A small network was shown many inputs. Here are its activations along a few directions, one row for each input.
In each table, some parts of the input vary, and every possible input appears once, in random order.
Descriptions start from the smaller parts, as in this example, which fits no table here: ring(5) and (point or ring(9) or (values(2) and line(6))).
Shared parts are said once, and a part with two or three values counts as separate values.
(in the rows, 128 means zero)

Other details of the inputs shift rows strongly along two fixed directions, in all tables alike. That doesn't count.

A family of inputs:
R1: [ 89  52  61  80  96 104 118 125 112 164 150 204 124]
R2: [218 140 146 146 121 118 217 104 143 141  94 132 136]
R3: [205 139 131 127 126 108 228 115 134 124 112 111 148]
R4: [187 137 134 154 115 109 227 108 154 114  95 123 151]
R5: [134 109 107 116  97  93 169 103 115 158 146 167 139]
R6: [ 99  83 105  98  83 112 153 124 124 200 132 168 138]
R7: [ 65 152 146 149 160 146  52 154 112 121 146  93 123]
R8: [145 164 148 155 171 161  88 134 150  74 113 112 102]
R9: [ 22 118 135 117 143 141  14 150  99 133 179 133 123]
R10: [102  70 113  95  81 121 152 123 116 193 139 163 150]
R11: [168 182 155 150 180 137 113 147 155  53 118  77 120]
R12: [158 116 129 138 107 117 200 132 142 179  93 124 148]
R13: [173 120 137 118  99 114 206 124 131 115  73  90 187]
R14: [160 186 162 167 177 146 116 133 158  53 113  83 120]
R15: [ 85  74  78 103  85 110 117 105 107 182 151 219 121]
R16: [109  76  85 114  86 116 155 108 124 164 129 198 125]
R17: [ 87  77 116  92  85 103 161 119 109 182 145 155 159]
R18: [ 66 163 153 123 149 141  53 147 125 121 153 108 110]
R19: [170 183 161 151 169 141 117 146 143  55 123  65 102]
R20: [156 161 148 140 164 155  90 147 135  76 124  94  86]
R21: [147 162 138 147 174 162  88 126 147  79 117  95  98]
R22: [ 39 136 106 120 130 131  16 127 105 118 186 173  99]
R23: [149 181 178 182 177 171  94 160 144 106 105  56 125]
R24: [161  95 143 137 110 124 196 129 136 171 104 121 167]
R25: [ 46 111 110  93 115 161   6 150  99 111 144 133 126]
R26: [224 133 143 139 120 112 214 105 136 138  95 121 131]
R27: [132 200 180 166 174 145 106 153 144  96 110  59 120]
R28: [119  87  91  99  87  83 153 102 101 167 158 174 133]
R29: [164 110 102 128 118 104 204 101 144 126 112 121 147]
R30: [ 62 123 101  94 142 155  15 140  94 126 184 168  81]
Each input here is: values(2) and (point or ring(5) or ring(9)).
Question: Changing only the values(2) part turns R12 into R27. The same change can be made to R8. Which row results?
Answer: R14

A family of inputs:
R31: [122 158 139 141 148 151  84 133 133  89 125 117 115]
R32: [ 34 112  89 110 132 131  30 136 111 126 180 166 101]
R33: [161 114 120 117 104 109 189 108 124 143 119 134 143]
R34: [129 170 181 147 154 159 102 156 140 102 106  61 139]
R35: [131 150 147 137 152 156  81 136 134  96 133 116 110]
R36: [ 69  46  83  94  78 102 142 129  99 208 143 171 159]
R37: [103 165 170 147 156 150  95 156 138 123 124  77 129]
R38: [ 33 104 116 107 121 145  26 148  97 149 164 141 129]
R39: [182 129 142 138 121 127 190 113 143 130 104 129 142]
R40: [148 110 109 124 115  99 194 115 133 142 121 136 147]
R41: [ 75  61  69  80  80  96 128 114 102 161 155 185 144]
R42: [ 83  72  82  93  78  98 126 114  97 188 164 203 124]
R43: [ 77  61  68  87  81 102 127 115 109 159 148 186 141]
R44: [169 122 125 131 111 111 184 110 135 155 114 148 132]
R45: [ 78  61  75  77  81  95 128 116  98 168 159 187 141]
R46: [115 163 174 145 158 156  91 161 138 110 115  66 130]
R47: [165 110 113 129 118 111 192 121 142 126 103 124 146]
R48: [134 154 144 133 154 148  83 146 125 103 138 109 101]
R49: [130 158 142 137 162 140  92 141 134  80 131  93 115]
R50: [138 174 157 160 164 152  88 131 143  90 122 111 101]
R51: [162 183 164 146 161 156  97 133 140  91 117  97 109]
R52: [116 163 143 143 152 132  88 130 131  92 142 112 115]
R53: [ 35 116  96 114 124 128  26 130 109 124 179 172 102]
R54: [ 49 102  93 105 132 144  24 138 108 130 166 168  92]
R55: [122 161 140 138 158 140  90 134 127 104 148 106 101]
R56: [181 120 127 122 114 122 184 117 137 140 102 129 138]
R57: [156 169 157 149 164 160  99 137 145  79 107  93 110]
R58: [133 163 151 152 167 154  90 136 142 101 138 113 101]
R59: [166 117 117 127 118 113 187 116 136 158 116 143 130]
R60: [152 112 116 118 105 104 190 110 129 133 114 136 155]
R61: [160 182 169 146 158 154 101 139 133  87 122  94 111]
R62: [ 71  70  78  90  82  87 129 110 100 178 168 199 135]
R63: [ 88  59  78  94  92 112 126 118 111 177 155 193 125]
R64: [163 107 116 113 105 110 187 112 124 139 117 129 142]
R65: [172 111 119 122 116 110 193 117 130 138 115 120 136]
R66: [ 36 114  98 101 134 125  31 137 101 133 190 165 100]
R67: [136 170 150 156 171 155  91 137 144  92 123 105  99]
R68: [190 125 130 139 119 123 204 118 147 115  84 114 149]
R69: [112 165 169 158 154 149  86 145 129 121 126  87 132]
R70: [167 111 121 120 118 104 194 122 132 134 114 124 146]
R71: [190 122 126 142 125 121 205 122 148 120  86 113 143]
R72: [170 109 122 115 104 115 184 121 124 145 113 137 141]
R73: [165 121 129 120 111 106 193 113 129 132 113 130 152]
R74: [149 103 134 129  98 114 201 121 125 172  99 121 176]
R75: [193 133 139 142 122 125 205 111 147 125  85 122 144]
R76: [136 154 140 133 157 150  80 141 133 106 132 111  99]
R77: [163 118 115 140 120 115 195 118 143 136 104 135 139]
R78: [163 114 120 125 113 110 191 121 128 157 121 142 133]
R79: [173 131 129 149 119 115 193 113 145 127  99 131 140]
R80: [184 133 132 139 118 115 206 113 147 115  92 115 155]
R81: [ 24 108 113 115 129 139  30 149 100 163 173 145 121]
R82: [155 179 170 165 166 153 103 131 148  90 126 105 106]
R83: [124 164 147 141 150 137  87 128 125 102 147 111 103]
R84: [108 166 175 142 146 155  90 151 133 114 118  79 138]
R85: [104 169 176 150 149 149  91 149 135 122 123  82 131]
Question: Changing only one part turns R66 into R73. The same change can be made to R32. Which row results?
Answer: R80
Question: Changing only one part turns R46 into R34. The same change can be made to R48. Which row results?
Answer: R72
Question: What do these inputs look like to the network?
Answer: ring(5) and (values(2) or ring(9))
Question: List by row number the other rows that have the ring(5) part in common with R83.
Answer: R42, R44, R50, R52, R53, R62, R69, R79, R82, R85
Question: A walk changes only the ring(9) part. It starts at R68 and steps to R57. List the rest of the walk in order.
Answer: R35, R56, R72, R64, R45, R41, R43
